A small network was shown many inputs. Here are its activations along a few directions, one row for each input.
Each table varies a few parts of the input and shows all the possible inputs, shuffled.
A made-up example of a description, with smaller parts first: line(4) and (point or line(11) or (values(3) and ring(5))).
Shared parts are said once, and a part with two or three values counts as separate values.

Other details of the inputs shift rows strongly along three fixed directions, in all tables alike. That doesn't count.

Table:
R1: [ 20  34 -14  18  16  27 -14  17   3  -9 -50  19]
R2: [  2 -22  28  14   0   1  25  -8  -4 -23  29 -18]
R3: [ -1 -27  23   9  -6  22  15 -20   0 -16   0  -8]
R4: [-20  29 -10 -15  -5 -35  -6   7   9  15  24  -9]
R5: [-33  34 -31 -23 -14   1 -25  -7  14  28 -25  19]
R6: [ 33  16   5  19  25  18   1  17  -4 -23 -18  -6]
R7: [  1 -41  25  -2  -5  -8  21 -16  -7  -4  39 -20]
R8: [-16  14 -13 -14  -1 -43  -3  14  -1  17  37  -2]
R9: [-30  20 -41 -21 -20  -7 -33  -1  13  34 -33  33]
R10: [ 31  26  10  17  34  -5   3  33  -9 -29  10 -16]
R11: [ 37  -3  10  23  28   1   3  28 -14 -29  -3  -2]
R12: [-16 -16  -7  -7 -32  38  -8 -39  18  19 -48  11]
R13: [ 42   7  13  12  29 -18  15  35 -23 -29  34 -13]
R14: [ -5 -27  -7   2 -24  31  -3 -28   7  18 -41  21]
R15: [-16  20 -10 -14  -2 -12 -13   3   7   4   7  -1]
R16: [ -3 -21  23   6 -14  -4  19 -19   5  -3  20 -20]
R17: [ -4 -48  21   0 -17  19  14 -22   0   2  -6  -6]
R18: [-11 -29  -7  -9 -20  35 -12 -25   6  12 -45  22]
R19: [ 28  16 -13  14  21  18 -16  25  -6  -7 -44  19]
R20: [ 25  24  11  12  33  -4   4  29  -9 -26  16 -15]
R21: [-12 -15   3   3 -26  24   5 -32  13  11 -23   6]
R22: [-15  31 -12 -13   3 -30  -6   5   3   8  32  -9]
R23: [ 34   4   2  21  29  10   5  21 -14 -20  -8   6]
R24: [ 23  14 -19  10  22  25 -20  18  -7 -10 -43  26]
R25: [-21  22  -6 -17  -3 -39  -7  11   6   5  37 -15]
R26: [ -7   4 -12 -14  -1 -16  -9   6   1  14   4   2]
R27: [-15   8 -15 -17  -1 -18  -8   2  -1  17  13   6]
R28: [-19  41 -34 -23 -23   3 -26  -4  14  25 -35  22]
R29: [ -5 -47  13  -3 -23  18  11 -31   3   8  -5  -4]
R30: [-15 -26  -4  -2 -25  27  -3 -23   7  19 -38  20]
R31: [ -6 -37  19  -1 -14  -8  17 -15  -1   5  19 -11]
R32: [  2 -38  17  10  -7  22  16 -15  -6  -4  -7   3]
R33: [ 29  24   2  14  30  13  -2  20  -5 -21 -11  -3]
R34: [ 25  17   9  23  25  13   7  19  -8 -25  -5  -3]
R35: [-12  12 -13 -20   5 -32  -9  11  -3  14  28  -2]
R36: [-23  13 -13 -21   1 -35  -7  12  -4  17  33  -1]
R37: [ -3 -28  25  12 -15  14  24 -24   5  -6   5 -12]
R38: [-19  26  -9 -19  -2 -33  -7   3   5  12  37 -14]
R39: [-25  15 -34 -25 -15  -9 -31   1  10  28 -24  21]
R40: [ -4 -40  22   1 -15 -13  20 -17  -3   3  31 -17]
R41: [-14 -25  23   1 -19  -7  16 -18   7  -5  22 -18]
R42: [  2 -19  27   8   1   7  24 -14  -2 -14  21 -18]
R43: [ 20  24  -6  18  16  14  -8  17   1 -17 -27  10]
R44: [-15  22 -12  -7  -5 -15  -3  -4   5  10  13  -1]
R45: [-20   9 -10 -14   0 -42  -4  13  -5   9  42  -1]
R46: [-21  26  -6 -12   0 -37   3   7   2   8  42 -12]
R47: [ 13 -36  18  14  -1  13  20 -13  -9 -10   9  -4]
R48: [ 41   6   0  21  34  14   1  21 -17 -23 -10   5]
R49: [ -4 -43  18  -2 -12  20  12 -20  -2   1  -3  -2]
R50: [ 22  33 -12  16  17  23 -16  18   3  -9 -49  13]
Each input here is: values(2) and (point or (line(4) and ring(6))).
Changing only the values(2) part turns R3 into R24. The same change can be made to R42. Which row results?
Answer: R27
Changing only the values(2) part turns R26 into R6. The same change can be made to R39. Which row results?
Answer: R25
Which other rows does R46 become when the values(2) part takes its other values? List them by row number.
Answer: R23
Which other rows does R50 become when the line(4) part takes its other values? List them by row number.
Answer: R4, R16, R41
Which other rows does R47 become when the ring(6) part takes its other values? List them by row number.
Answer: R7, R14, R29, R40, R48

Table:
R51: [-12   1  13  -4  -5 -21  15  -6   3   4  37 -22]
R52: [ -4 -17 -11  -5 -13  21  -7 -15   4  20 -34  18]
R53: [  8  34  -6  12  21 -10  -3  20   0 -12   4  -2]
R54: [-18  32 -10 -13  -2 -27 -11  11   8  13  14  -9]
R55: [  1  -2 -14 -13  -5  -1 -12   0   0  11 -12  10]
R56: [ 26  -2  -4  13  19  12  -9  20  -8 -12 -26   7]
R57: [ 13  24  -3   8  12   4  -8  15   4 -14 -16  -2]
R58: [-19   0  13  -1  -9 -21  14  -6   3  -4  36 -16]
R59: [ 23   9 -13   2  18   0 -12  19  -8  -2 -13   6]
R60: [ 20  10   2  22  15  27  -2   4   3 -15 -36   4]
R61: [-22  28  -8  -7  -2 -24  -2   5   7  12  18  -3]
R62: [-19  25 -13  -8  -8 -14  -9  -3   7   8  10   2]
R63: [ 24  -7   9   5  16  -9   7  20 -12 -13  16  -9]
R64: [-21  11  -6  -6 -14   3  -6 -13  13  17 -16   3]
R65: [-11 -30  15  -1 -11  -8  16  -8  -6   2  23  -2]
R66: [ 13   6  18  19  11   6  15   7  -5 -22   8  -9]
R67: [ 23  -6   6   6  16  -9   7  15 -14 -15  19  -5]
R68: [-10  11 -21  -6   0 -10 -14  10  -2  10  -6  18]
R69: [-19  36 -16 -14  -4 -28  -7   4   5  11  25  -2]
R70: [-11  17 -22 -18   4 -35 -12  11  -3  21  23   4]
R71: [-12 -33  -1  -2 -22  21   1 -26   2  10 -17  16]
R72: [ -6   3 -10  -5   3 -12  -7   9  -2  14  -1   8]
R73: [-6 24 -8 -8 -4 -7 -9  3  8 10 -4 -5]
R74: [-12 -20  14  -3 -24  15  13 -31   8   1   0  -7]
R75: [-14  20 -23 -16   2 -31 -10  14  -3  21  20   9]
R76: [-16   7  -6 -13 -22   9  -7 -16  14  14 -20   3]
R77: [-11 -13  22  -2 -12 -14  17 -13   3 -10  39 -23]
R78: [-11  -5  -6  -5 -24  32 -12 -27  17   9 -44  11]
R79: [ 29   2  -8  15  23  14  -1  13 -12 -10 -18  14]
R80: [ 26  -5  -1  18  22  13  -3  16  -9 -12 -22   8]
R81: [-12  13 -20 -17  -3 -24 -17  11  -1  13  12   9]
R82: [  6   7  16  -1  28  18   6   5  -7 -26  14 -15]
R83: [ -4   9  -3  -1  -4   5   0 -12   7   7  -7  -2]
R84: [ -4 -42  25 -10  11  14  16 -10 -15 -14  28 -13]
R85: [-11   3 -10 -16  -5 -21 -11  10   0  14   8   4]
R86: [-14  21 -23 -17  -1 -30 -11  15  -4  19  20  10]
R87: [ 20 -19  31  24   7  19  30  -9  -5 -23  11 -16]
R88: [  0  -2 -13 -10  -5   1 -12   3   0  15 -17   9]
R89: [-19  -6 -13  -9 -11  -3  -6  -6   3  21 -10  17]
R90: [ 22 -15  14  11  16  -1   7  17 -11 -13   6  -7]
R91: [-12  29 -13 -14  -4 -20 -11   3   7  12  11  -8]
R92: [-22  10 -10  -6 -14   2  -6 -17  13  14  -6   5]
R93: [ 22   7  -9  16  25   6  -5  21 -10 -12 -15  14]
R94: [ -8  -4  -6  -7 -24  32  -9 -28  15  11 -44  10]
R95: [ 18  32  -7  12  14  17 -10  17   1 -14 -33  10]
R96: [-11 -16  19  -1 -12  -5  12 -17   7  -2  23 -22]
R97: [ -7 -26 -10   2 -15  32  -6 -24   5  14 -39  25]
R98: [-11 -10  21   0 -12 -12  24 -12   0  -6  39 -20]
R99: [ 24 -18  14  11  17  -7   8  14 -13 -17  20 -13]
R100: [ 23   5  -7  12  15  18  -9  19  -9 -11 -32  19]
R101: [ -9 -34   1  -3 -21  20   6 -27  -1  11 -14  13]
R102: [ 24 -42  28  16   8  11  18   2 -11 -25   7 -11]
R103: [ -6 -21 -10  -3 -12  20  -9 -18   4  16 -30  18]
R104: [14 33 -8 10 20 -2 -9 16  2 -9 -6 -2]
R105: [-15 -20  18  -3 -25  10  17 -27   8   2   7 -11]
R106: [-13   2  10  -3  -5 -21  16 -10   2   2  40 -17]
R107: [ 19  16 -12  -1  20 -14 -15  28  -8  -8   3   4]
R108: [-16 -19  15  -2 -20   8   8 -23  11   3  -3 -13]
R109: [ 23 -16  15   9  13  -5  15  14 -15 -17  21  -8]
R110: [ 22  17   2  14  12  24  -5  11   3 -15 -35   3]
R111: [-16 -37  29   3 -27  15  21 -32   8  -8   6 -14]
R112: [ 19 -14  10  12  14  -1   7  15 -12 -20   8  -2]
Describe the family of inputs behind these rows.
Answer: values(2) and (point or (ring(5) and ring(6)))
Changing only the values(2) part turns R76 into R63. The same change can be made to R74. Which row results?
Answer: R67
Changing only the values(2) part turns R58 into R68. The same change can be made to R95. Which row results?
Answer: R100
Which other rows does R85 become when the values(2) part takes its other values? List them by row number.
Answer: R110
Which other rows does R56 become when the values(2) part takes its other values? List them by row number.
Answer: R108
